Each row below is a small network's average activation on inputs in which a field has the value named, seen along a few directions.
Values that are neighbours, or in one group, have similar rows; names and order tell nothing.
In the rows, 500 means zero.
Strong random noise was added to every row along 7 fixed directions; ignore it. To show where, here is one row again and again, with new noise each time:
[622 350 544 459 521 639 894 522 270 455 629 246 397 341 486 582 448 506
 589 695 697]
[482 313 470 509 621 467 224 599 448 248 198 451 463 225 402 561 405 675
 644 458 579]
[543 429 573 592 505 588 551 439 508 335 556 482 481 535 606 449 445 322
 661 615 575]
[321 295 388 300 586 269 430 713 443 238 349 600 384 152 375 611 609 722
 528 458 590]
[545 514 763 569 652 441 569 504 543 518 453 542 403 789 422 519 545 334
 564 542 573]
[570 378 392 421 439 618 559 496 330 521 632 308 615 314 615 474 423 685
 524 454 473]
[548 387 638 416 670 480 720 583 289 690 489 379 551 617 364 613 505 636
 481 446 620]
[430 374 344 274 517 445 734 608 390 422 537 445 353 340 457 575 625 655
 479 532 624]
[536 559 672 543 373 367 254 493 618 433 758 586 578 395 695 351 521 460
 489 415 179]


Field BEPO:
taz: [446 438 564 593 550 509 593 453 424 655 476 591 777 770 585 437 461 325
 517 383 526]
dut: [349 427 436 482 531 386 476 544 436 538 593 667 738 353 509 518 547 535
 398 438 537]
lek: [408 439 475 597 368 513 366 535 508 265 561 607 729 105 579 499 323 539
 515 645 535]
ritu: [470 580 549 612 497 516 231 484 631 226 281 554 398 474 428 480 365 383
 686 534 508]
noso: [696 526 479 713 516 725  99 404 574 290 156 245 357 379 502 430 284 552
 658 522 461]
sut: [388 471 687 637 648 228 324 646 551 596 462 708 653 470 313 552 557 574
 419 472 449]
saka: [348 579 619 490 548 277 493 575 617 392 298 703 312 506 310 624 576 382
 492 511 473]
fubig: [576 729 176 280 319 543 580 492 525 847 526 334 352 439 386 570 610 829
 181 419 385]
nedi: [642 601 412 577 540 615 329 433 568 530 223 420 306 486 419 519 500 490
 503 529 542]
dadeb: [499 410 630 633 443 490 486 556 462 214 487 533 384  56 406 643 345 293
 629 752 559]
The values of BEPO form a 2 by 5 grid.
List every value one step from fubig, in the order listed. -> dut, lek, dadeb
List every value one step from noso, in the order listed. -> taz, ritu
Each value of BEPO is a pair of two hidden parts, and every pair occurs once (2 first parts, 5 second parts).
taz and nedi share the first part; taz and saka share the second. Which value has the first part of saka and the second part of nedi? -> dadeb
ritu and lek share the first part; ritu and noso share the second. Which value has the first part of noso and the second part of lek? -> sut

Field VEKUP:
fosi: [394 189 682 658 648 485 693 532 319 329 664 697 787 405 550 597 438 242
 696 637 765]
bakug: [542 516 728 519 558 392 509 542 416 462 534 484 573 514 459 487 490 493
 497 443 423]
sigu: [455 445 337 511 523 493 314 528 518 469 353 460 574 388 529 441 489 704
 441 412 491]
rir: [591 619 687 676 434 585 477 394 494 633 605 462 658 606 532 481 318 424
 534 560 414]
pak: [350 365 451 498 504 390 582 553 463 473 686 601 687 471 534 477 537 555
 442 486 533]
lalop: [486 403 393 535 760 554 365 535 423 519 101 448 510 514 368 569 469 644
 549 452 700]
vut: [501 557 347 364 465 566 684 504 511 670 449 477 361 652 465 589 592 462
 374 529 577]
veb: [426 595 702 468 433 217 580 616 509 556 690 694 452 323 477 547 619 360
 420 563 399]
kenab: [479 540 318 439 389 552 502 460 647 389 609 539 299 468 592 428 625 478
 472 616 505]
fov: [473 617 562 528 398 393 544 493 602 466 549 587 370 425 447 474 549 394
 467 605 439]
goko: [484 388 315 478 506 623 396 436 494 377 405 459 542 504 588 475 446 490
 663 419 501]
ripir: [652 487 713 586 568 551 424 559 386 663 359 339 535 386 303 676 301 651
 447 491 463]
fek: [623 586 604 408 386 448 335 551 560 432 574 415 330 337 519 482 532 613
 471 466 286]
gufo: [583 380 785 503 577 368 681 630 345 295 525 408 316  89 364 585 464 443
 593 637 561]
tere: [480 278 747 554 444 410 646 632 290 210 740 440 633  58 498 569 361 483
 687 626 547]
Each value of VEKUP is a pair of two hidden parts, and every pair occurs once (5 first parts, 3 second parts).
fov and sigu share the first part; fov and veb share the second. Which value has the first part of veb and the second part of sigu? -> lalop
rir and tere share the first part; rir and ripir share the second. Which value has the first part of ripir and the second part of tere? -> fek

Field ZOFAK:
lipa: [420 681 127 502 379 594 331 421 790  54 175 544 143 446 526 396 533 321
 668 584 587]
fotob: [564 525 429 448 481 587 833 436 492 500 666 385 279 479 608 398 647 376
 427 604 493]
giba: [274 344 527 448 531 245 337 689 592 203 466 722 526 376 495 454 598 606
 576 434 474]
fatu: [653 536 290 681 290 783 501 311 538 469 567 316 456 305 725 367 387 398
 519 658 489]
bes: [747 560 716 544 519 565 419 498 499 528 572 202 242 505 443 513 471 518
 475 535 486]
kos: [642 587 490 454 446 573 666 520 444 542 587 265 348 282 473 530 453 653
 427 721 576]
fatok: [457 421 386 447 534 596 419 509 273 649 324 498 760 477 467 495 362 642
 580 306 526]
nim: [705 642 560 465 305 580 405 487 540 551 630 363 363 325 637 492 422 456
 438 517 213]
nipo: [542 510 504 457 437 385 639 559 484 680 722 500 392 325 398 606 645 553
 368 586 400]
nafi: [396 563 530 570 369 511 482 399 665 317 560 616 529 608 564 414 450 332
 600 523 470]
rar: [511 384 601 707 521 575 241 487 448 450 644 518 782 242 572 535 251 529
 591 574 433]
figel: [477 491 210 312 426 494 449 396 600 400 595 575 416 487 672 431 706 544
 486 405 455]
luki: [610 628 637 539 568 460 633 548 537 549 454 304 270 619 453 503 602 483
 450 546 432]
fetig: [572 448 631 678 545 602 591 497 404 389 351 404 494 326 417 530 390 394
 574 737 752]
lokag: [368 471 568 360 470 367 719 520 525 431 601 738 465 672 442 592 572 359
 464 557 532]
Each value of ZOFAK is a pair of two hidden parts, and every pair occurs once (5 first parts, 3 second parts).
fotob and fatok share the first part; fotob and giba share the second. Which value has the first part of giba and the second part of fatok? -> nafi
rar and bes share the first part; rar and fetig share the second. Which value has the first part of fetig and the second part of bes? -> luki

Field VUSO:
pera: [499 510 519 506 545 459 431 498 548 588 480 593 490 550 457 536 571 529
 424 515 498]
vitu: [425 503 511 579 447 484 580 470 521 401 633 616 573 475 607 420 535 366
 478 652 546]
pavu: [401 332 423 452 556 477 486 504 456 333 522 560 569 462 564 522 526 515
 602 470 542]
seku: [540 665 511 484 399 472 532 497 581 515 498 487 338 522 442 475 516 505
 421 531 436]
fiv: [386 501 329 408 609 422 584 579 505 588 367 601 522 598 405 554 659 578
 427 432 634]
melu: [384 340 480 301 630 326 775 610 404 448 397 604 382 524 368 643 674 470
 533 501 728]
busan: [532 575 428 546 458 506 305 488 630 590 505 526 488 434 557 454 564 535
 416 437 322]
pufo: [478 585 601 429 568 411 627 518 544 554 550 488 352 666 442 444 635 533
 437 442 495]
sos: [479 617 471 410 375 390 354 537 615 452 582 577 383 348 508 526 536 504
 432 483 330]
danan: [584 380 517 511 558 520 580 564 340 548 507 302 550 289 393 617 411 706
 461 583 617]
nupu: [607 473 723 453 601 442 682 617 471 436 478 353 187 437 310 589 536 534
 527 619 618]
sova: [608 530 627 719 456 624 323 412 489 454 441 481 575 502 556 483 268 258
 636 531 457]
ket: [424 470 443 571 510 596 362 438 511 455 272 550 668 572 511 481 375 432
 610 460 522]
bira: [241 413 475 464 413 401 454 497 525 446 728 829 898 608 687 460 454 416
 540 397 428]
dugu: [639 609 692 582 554 473 379 495 527 554 436 388 370 604 460 415 512 494
 497 424 355]
Each value of VUSO is a pair of two hidden parts, and every pair occurs once (5 first parts, 3 second parts).
sos and pera share the first part; sos and bira share the second. Which value has the first part of bira and the second part of pera? -> danan
ket and dugu share the first part; ket and sova share the second. Which value has the first part of sova and the second part of dugu? -> melu

Field NESIN:
vule: [527 539 497 551 413 595 355 465 592 186 391 478 352 405 572 449 378 342
 710 592 478]
melov: [486 623 332 596 323 575 255 411 670 457 456 568 584 407 671 369 439 492
 457 510 341]
kuze: [375 510 439 447 464 520 647 434 557 513 572 600 552 798 512 505 496 395
 505 479 543]
bubev: [524 504 712 476 746 391 606 587 418 675 266 475 402 796 285 596 582 488
 461 414 642]
botob: [394 599 498 428 480 294 551 496 713 527 693 741 340 690 592 410 807 324
 405 445 303]
bures: [376 473 195 396 368 512 464 532 408 577 578 520 699 233 548 488 483 712
 416 409 463]
dimis: [544 393 652 645 455 609 846 445 404 450 863 469 645 592 665 449 463 274
 624 727 664]
kivuv: [627 617 203 318 518 635 371 424 512 689 206 240 349 624 438 467 556 838
 381 250 449]
rapa: [508 432 478 441 391 473 518 534 425 501 707 564 557 183 550 590 491 492
 443 583 461]
sigud: [362 395 502 405 549 342 732 618 540 172 612 615 253 279 449 541 663 441
 521 744 689]
The values of NESIN form 4 separate groups.
List the group mates of melov, in the order listed. -> bures, rapa
List the group mates of bubev, in the order listed. -> botob, kivuv
List the group mates of kuze, in the order listed. -> vule
